A small network was shown many inputs. Here are its activations along a few directions, one row for each input.
Each table varies a few parts of the input and shows all the possible inputs, shuffled.
Descriptions start from the smaller parts, as in this example, which fits no table here: line(6) and (point or line(11) or (values(2) and ring(8))).
Shared parts are said once, and a part with two or three values counts as separate values.
(in the rows, 128 means zero)

Other details of the inputs vary at random and push rows far along two fixed directions, the same in every table; ignore that.

Rows:
R1: [132 180  57 148 159 171 120  88 156 128 131 142]
R2: [147 122 136 117 119 127 132 141 128 136 136 110]
R3: [143 152 158 129 107 156 121 106 129 129 135 120]
R4: [148 120 155 112 117 117 135 148 113 135 136 110]
R5: [107 114 160 125 109  87 140 160  94 139 129 142]
R6: [151 150 168 108 116 175 126 119 105 136 154 128]
R7: [ 83  87  83 167 146  57 155 143 148 119 102 143]
R8: [115 136 128 131 143 149 130 116 118 127 135 152]
R9: [138 183  54 138 145 161 103 106 158 136 128 133]
R10: [118 133 159 112 111 157 121 122 104 128 127 140]
R11: [144 100 186 112 107 131 122 130 120 122 135 107]
R12: [146 128 117 130 121 121 134 127 142 128 129 109]
R13: [126 124 172 126  98 132 137 146 113 140 141 128]
R14: [129 143 147 127 133 148 132 106 111 124 136 141]
R15: [ 91  93  85 157 145  55 160 153 137 126 106 143]
R16: [121 133 150 112 109 157 125 135 104 136 132 140]
R17: [151 107 194 113 102 126 124 120 116 118 135 101]
R18: [132 117 128 122 138 134 120 124 137 121 125 122]
R19: [ 86 100  89 156 158  48 154 144 134 117 102 146]
R20: [120 128 177 123 105  92 137 131  94 127 123 134]
R21: [ 78  72  92 156 147  72 148 166 143 127 111 150]
R22: [147 102 197 106 106 129 125 131 110 120 137 108]
R23: [171 137 165 112 106 144 122 108 129 122 138  94]
R24: [ 96 102  92 149 150  53 156 155 131 125 108 141]
R25: [135 112 159 114 131 119 125 134 114 121 126 121]
R26: [116 171  54 140 151 187 102  92 156 125 116 148]
R27: [110 111 179 115 108 102 133 155  91 135 131 144]
R28: [154 122 141 113 120 156 115 131 137 130 141 108]
R29: [ 76  77  81 155 157  69 150 166 140 126 108 156]
R30: [146 161  40 131 164 158 108 122 170 136 132 119]
R31: [117 141 126 124 136 141 106 122 124 127 125 144]
R32: [ 80  77 108 155 148  64 149 144 136 112 103 150]
R33: [140 174  70 135 150 183 121 111 148 140 145 138]
R34: [125 137 176 116  95 129 139 120  92 127 125 131]
R35: [109 114 167 140 102  98 151 144 110 133 127 135]
R36: [ 95 112 155 134 125  85 133 135 101 121 114 153]
R37: [120 156  81 143 148 185  99 106 165 129 128 141]
R38: [154 131 147 115 126 145 115 107 133 119 130 109]
R39: [117 144 111 125 116 152 130 137 119 141 128 141]
R40: [139 126 124 115 141 131 118 139 131 130 134 119]
R41: [ 84 104 145 150 127  99 141 135 121 120 114 154]
R42: [ 87  79  86 158 140  67 154 167 143 131 114 142]
R43: [175 144 181  97 114 158 110 106 116 120 139  96]
R44: [153 120 141 117 113 135 129 140 131 134 141 105]
R45: [120 156  66 145 147 186 103 118 169 136 132 141]
R46: [150 119 175 116 108 108 138 122 114 122 129 105]
R47: [149 166  38 139 160 154 112 110 173 130 123 117]
R48: [136 154  52 131 175 164  97 107 171 123 124 128]
R49: [162 148 130 117 128 137 120 108 133 123 130 103]
R50: [141 111 161 109 122 120 129 147 111 131 135 118]
R51: [164 141 169 101 124 145 111 109 119 119 137 103]
R52: [159 134 130 124 111 138 125 121 144 131 137  98]
R53: [152 160 149 122 116 154 136 111 112 136 147 124]
R54: [126 151 124 125 109 145 134 123 115 136 126 135]
Description of these inputs: ring(6) and (values(4) or line(5)).
Changing only the ring(6) part turns R32 into R23. The same change can be made to R17. Which row results? -> R7
Changing only the ring(6) part turns R30 into R51. The same change can be made to R2. Which row results? -> R38
Change only the values(4) part in R1. List by row number the other rows that result. -> R3, R20, R34
Change only the values(4) part in R6. List by row number the other rows that result. -> R16, R27, R45
A walk changes only the ring(6) part. It starts at R25 and steps to R50. List the rest of the walk in order. -> R4, R47, R49, R43
